These are the activations of a small neural network, seen along a few directions. Each row is one input.
In each table, some parts of the input vary, and every possible input appears once, in random order.
A made-up example of a description, with smaller parts first: values(3) and (point or ring(9) or (line(4) and ring(8))).
Shared parts are said once, and a part with two or three values counts as separate values.

Other details of the inputs shift rows strongly along three fixed directions, in all tables alike. That doesn't count.
These rows show it; all are for the same input, with only those details redrawn:
[ -1  -4  12  38  -8 -22  28  19  16  -1   0   3]
[ 50 -10 -32 -26 -35   5   1 -10  -1  -8   3 -27]
[  4 -19 -44 -55  -1  -9 -40 -20 -60 -24  20 -16]
[ 66  -6 -29 -23 -44  14  10 -10  13  -2  -1 -32]
[ 25  -8  -6  16 -23  -8  23   7  15  -4   0  -9]
[-10  -3  -2 -39  21  13 -27 -17 -57 -10   9 -22]
[ 16   9  42  47  -7  14  50  19  35  16 -17  -8]
[-20   7  27 -36  39  40 -25 -20 -64   1   4 -27]

Table:
row 1: [-67   5 -31  14  -1 -57 -22  16  -8 -22  16  45]
row 2: [  6  17 -23 -60 -13  16 -40 -12 -48  -6   2  -4]
row 3: [-15   3  28  31   4  -6  21  15   2  11 -11   3]
row 4: [-51 -22 -34   0  14 -51 -21  -7 -15 -21  14  23]
row 5: [-36  -2 -15  18  -8 -40  -7   1  14  -8   4  31]
row 6: [ -3  -4 -12  39 -21 -19  34  14  49  -7   1   4]
row 7: [-33 -25 -19   5  14 -59 -17   2 -36 -24  20  19]
row 8: [ 20   8 -14  12 -27  -4  -2  23  32  -2  -7  18]
row 9: [-39 -11  18   6  45 -11 -24   3 -23  -2   0  11]
row 10: [-4 -3 28 32 19 11 16 19 25  4 -5 -4]
row 11: [ 16 -10 -40   7 -29 -48 -19  17  25 -15   6  34]
row 12: [-25  19  48 -17  33  49 -16 -14 -51  20 -12 -18]
row 13: [ 20  -2  -5 -53   9  26 -31 -36 -51   1  -7 -27]
row 14: [ -4   5  -9 -17  -1  22  -2 -14   3   2  -7 -17]
row 15: [-35  27  28  14  15   5  -2  -2   9   6 -11  22]
row 16: [ 35  -2 -40 -32 -36   6  -9 -27  20   0  -4 -17]
row 17: [-39  -8 -20 -52  36   1 -45 -32 -51 -19  19 -11]
row 18: [ -9   4  36  39  11  14  12  20  28  18 -12   5]
row 19: [-11  -6 -51   6 -41 -41  -5   9  26 -13  10  23]
row 20: [ 31  10  35  -5  11  62  11   1  19  25 -21 -30]
row 21: [ 18  16  47 -21  26  70  28 -26  15  13 -17 -36]
row 22: [ 65  12   3 -27 -26  44  -8 -13  29  20 -19 -20]
row 23: [ 33 -14 -49 -32 -32   3   6 -13  21 -21  14 -18]
row 24: [  6 -23 -42 -59   2  -6 -33 -18 -60 -31  24 -13]
row 25: [  4  -5  37  31  23   7  20  10  29   8 -10  -1]
row 26: [-72  20   2  20  68 -30  -9   8 -50  13  41  44]
row 27: [-11   0  -2  35 -26 -38  15  24  15   2  -3  27]
row 28: [ 29  -8 -28  12 -50 -45   5   6  23   0  -3  21]
row 29: [ 16  38  49 -16   7  48  -1 -14 -14  23 -26  -6]
row 30: [ -9  11  35  39   8  16  12  23  28  16 -16  14]
row 31: [ 33 -33 -33   5 -15 -36  11  14  39 -19  12   8]
row 32: [-70  29  23  41  59  -5  20  25 -26  26  29  39]
row 33: [ 67 -18 -28 -29 -28  22   8   2  32  -8   5 -27]
row 34: [ 35 -26 -42  23 -40 -42   0  11  46  -7   0  17]
row 35: [-12  -8  32   8  27  -5  15  -1 -14  -5   4   1]
row 36: [-7  7 42 39 10  8 32 15 10  9 -9 -5]
row 37: [-26   5  41  29  16  -9   8   4 -10  15 -12  13]
row 38: [ 16  29  37  -5  -2  76  20 -18  23  28 -25 -31]
The inputs of row 6 and row 17 match in every part but one. If row 12 is changed in the same way as row 6 into row 17, which row does it become?
Answer: row 37
What is each input in this table made of?
Answer: values(2) and (point or (values(3) and line(6)))
Which other rows does row 18 become when the line(6) part takes its other values? List them by row number.
Answer: row 8, row 10, row 20, row 30, row 33
Which other rows does row 7 become when the values(2) part takes its other values? List them by row number.
Answer: row 36
Which other rows does row 8 become when the values(3) part takes its other values? List them by row number.
Answer: row 1, row 2
Which other rows does row 3 become when the values(2) part takes its other values? List them by row number.
Answer: row 13

Table:
row 39: [ 36 -21 -31  -3 -24 -20   2   1  24 -12   5  -3]
row 40: [ 38 -19 -29   8 -35 -17  25   8  27 -10   5 -10]
row 41: [-37  14  13   6  14  -3  -5  -4  -8   2  -1  13]
row 42: [ 31  19   7 -52   3  64 -31 -29 -14  14 -15 -25]
row 43: [ 14  10  -9  10 -10  -1   6   7  19  12   1  11]
row 44: [ 14  20 -10 -56   3  51 -25 -25 -40   9   5 -26]
row 45: [ 11 -16  -2  10  -9 -12  10  -1  22  -5  -6  -6]
row 46: [-30 -25  -8  22  15 -46 -11  15  -1 -19  10  19]
row 47: [  1  13  10  14 -15  11  15   5  24   8  -9   3]
row 48: [-15  14  13  13  13   3  -3   7   5   9  -2  19]
row 49: [-29   5  45   8  54  23  -2   1 -31   9   4  -5]
row 50: [-40   4 -12 -45  30   5 -55 -12 -54 -10  14   8]
row 51: [-31  17  29  32  10   5  20  14  10  12  -5  15]
row 52: [-32 -10   7  13  22 -24   6   3 -18 -11  10   6]
row 53: [ 44 -14 -33 -26 -19   3   4 -15   0  -2   9 -21]
row 54: [-37  11  -2   6  10 -17  -4   1 -13  -2   6  19]
row 55: [-41 -16   9  38  14 -47  15  14   4 -15   9  18]
row 56: [ 17  -7 -53 -36 -22 -16 -37 -12  -7 -13  12  10]
row 57: [-28 -12  10  13  28 -18  -2  14 -15 -10  11  10]
row 58: [-37 -22 -31   4  15 -55  -9   4 -34 -24  29  14]
row 59: [ 3 -4 34 31 10  7 26 16 29  4 -9 -4]
row 60: [ 25 -25 -26  21 -39 -29  23  13  37 -16  -2  -5]
row 61: [ 35  19  17   2 -20  41  12   1  40  18 -24 -13]
row 62: [ 31 -12   1  33 -31 -10  43  15  48  -2  -7  -8]
row 63: [-24 -14  -1   6  27 -20  -6  13 -25  -9  18   5]
row 64: [ 27 -14   9  33 -20  -7  31  20  51   1 -13  -5]
row 65: [ 20  10   3  16 -26   8  17  -1  45  13 -19   4]
row 66: [ 26   4 -33 -41 -38 -14 -45 -11 -50  -5  -7   7]
row 67: [ 28  -7 -55 -39 -43  -2 -25 -14   1 -15   3  -9]
row 68: [ 40 -18 -30   6 -30 -22  21   1  32  -6   5  -4]
row 69: [-33   0 -13  18   4 -36  -8  21   2  -6  11  33]
row 70: [ -8  -1 -54 -35 -12 -24 -29 -13 -32 -13  21   7]
row 71: [-29   1  31   5  37  16   6   1 -35   2   9 -11]
row 72: [-22   2  -5  38  -8 -37  16  17  29   4   2  35]
row 73: [ 30  17  -7 -29 -25  35  -5 -21  12   8 -17 -21]
row 74: [ -6   7  71  35  11   2  15  15 -27  15 -25   0]
row 75: [-35   0 -24 -42  18  -8 -49 -21 -45 -11  15  12]
row 76: [ 32  12  52   4  11  58  31 -14  24  23 -24 -31]
row 77: [ -7  14  61   1  50  52   7  -7 -17  17 -10 -18]
row 78: [ 47  21 -12 -52 -11  58 -16 -19 -10  16  -4 -28]
row 79: [-19  13  62   2  38  46  11 -13 -14  12 -19 -27]
row 80: [-9  9 -5  7  1 -5  3  1  4 10  4 13]
What is each input in this table made of?
Answer: values(2) and (point or (line(4) and ring(5)))
The inputs of row 52 and row 54 match in every part but the values(2) part. If row 57 is changed in the same way as row 52 into row 54, which row does it become?
Answer: row 69
A walk changes only the line(4) part. It starts at row 60 and steps to row 62. List the rest of the walk in order.
Answer: row 40, row 71
Which other rows does row 53 become when the values(2) part takes its other values? List them by row number.
Answer: row 80

Table:
row 81: [-82 -15  23  30  50 -39 -24   7  -8  -2   7  44]
row 82: [  6  15  30  27  16  34  14   9  47  26 -18   7]
row 83: [ 41   0  25 -39   2  39  -9 -17 -34  -2 -16 -32]
row 84: [  6   1 -41  27 -18 -34  29   6  27  -7  17  12]
row 85: [ 42  -7 -37 -18 -11 -19 -11   6 -15  -4   9  -2]
row 86: [ 20  17  22 -18  22  39  -1  15 -28  13   4  -9]
row 87: [  6   4 -38  21 -20 -22  32  19  29  -4  31  13]
row 88: [  5   4  47  19   7  31  16  -4  44   7 -25  -3]
row 89: [ 14  14  30 -35   6  59  18 -34 -10  11  -6 -44]
row 90: [  0 -23 -19  19 -33 -26  -4  10  44 -26 -13   1]
row 91: [-35  11  59  49  14  25  52   8  23  12 -23 -21]
row 92: [ 30  33 -45 -44 -74   3 -35 -20 -22   8 -19  15]
row 93: [-69   1  -6 -22  56  -6 -51  12 -36  -7  26  28]
row 94: [-17 -17  -1 -29  34 -18 -44 -16 -74  -8  17   5]
row 95: [  7 -32   0  42 -31 -51  13  28  13 -12  -5   3]
row 96: [ 26  -5 -48 -28 -19 -15   5 -29  -1  -5  14 -15]
What is each input in this table made of?
Answer: point or (values(3) and line(5))

Table:
row 97: [-27  10   6   2   0   2 -12   3 -13  -2  -5   5]
row 98: [-19  -2  11  -7  10   3   5 -16 -13  -5   2  -9]
row 99: [  9  20   0  32 -10  19  35  13  77  20  -3  14]
row 100: [-19 -14  10   4  25 -19 -13   3 -10 -13   2   5]
row 101: [ 32  -5 -27  -5 -33 -19  -4  -8  22  -1  -4  10]
row 102: [-32  -6  11   8  12  -4  -2   3 -14  -9   2  -3]
row 103: [ 34   1 -34  -2 -34 -20  10  -3  10   5   9   9]
row 104: [-17  -2  17  16  23   3   6  11 -16   3   8  -2]
row 105: [ 21   2 -33  -7 -42 -18   7 -10  18  -5  -2   8]
row 106: [ 29   8  19  28 -23   9  22   5  47  21 -24   2]
row 107: [-17  -3  12   9  29  -8   7   6 -19  -3  10   3]
row 108: [ 44   8 -12 -53 -11  33 -32 -25 -14   1 -10 -19]
row 109: [-22  -9  -2  14  -3 -20  10   0   4  -6   0  -2]
row 110: [ -1 -31 -35 -37   3 -22 -41  -5 -31 -27  18  -2]
row 111: [-16 -11  16   4  22 -10  -4  -8  -7  -5   0   5]
row 112: [-23  14  13   4   1   6  -2  -6  -8   8 -10   4]
row 113: [-28  -2  15   5  17  -8   4  -1 -11 -11   2  -2]
row 114: [ 32  -8 -30  -3 -35 -14 -12   5  20  -6  -6   5]
row 115: [  5  -4 -40 -16 -13 -19 -23   4 -24  -8  16   8]
row 116: [ 20  28  26 -11  -9  43  11 -11  11  14 -20 -18]
row 117: [ 1 -2  8  4 -3 -1 -9 12  6  1 -7 10]
row 118: [-16  -3  21  11  24   4   8  17 -17   0   9   0]
row 119: [ 27  26  28 -22  10  60   1  -3 -18  21  -9 -20]
row 120: [-12  -2  -6  45   7 -12  39  18  72   3   9  16]
row 121: [-10 -15  12  19   9 -14   3   3   9   0  -6   2]
row 122: [ 21   4 -30 -25 -13  -9 -13  -5 -16  -3  12   3]
row 123: [ 12   6  14 -13  17  23  11 -17 -19   9   5 -16]
row 124: [  3  -5 -32 -10 -32 -18 -10   9   2 -14   4   9]
row 125: [ 34  11  20 -25  10  57  10 -20 -14  21  -9 -38]
row 126: [ -8 -15  13  20   9 -10  -1  10   9  -5  -4   1]
row 127: [-30  -6  15   5  14  -4   1  10 -13 -12   3  -2]
row 128: [-28   7  -3   5  18 -13 -12   4 -29   8   8  14]
What is each input in this table made of?
Answer: values(2) and (point or (values(3) and ring(5)))
A walk changes only the ring(5) part. It starts at row 101 and steps to row 106. List the rest of the walk in order.
Answer: row 114, row 117, row 108
Which other rows does row 105 become when the values(3) part takes its other values? List them by row number.
Answer: row 101, row 103
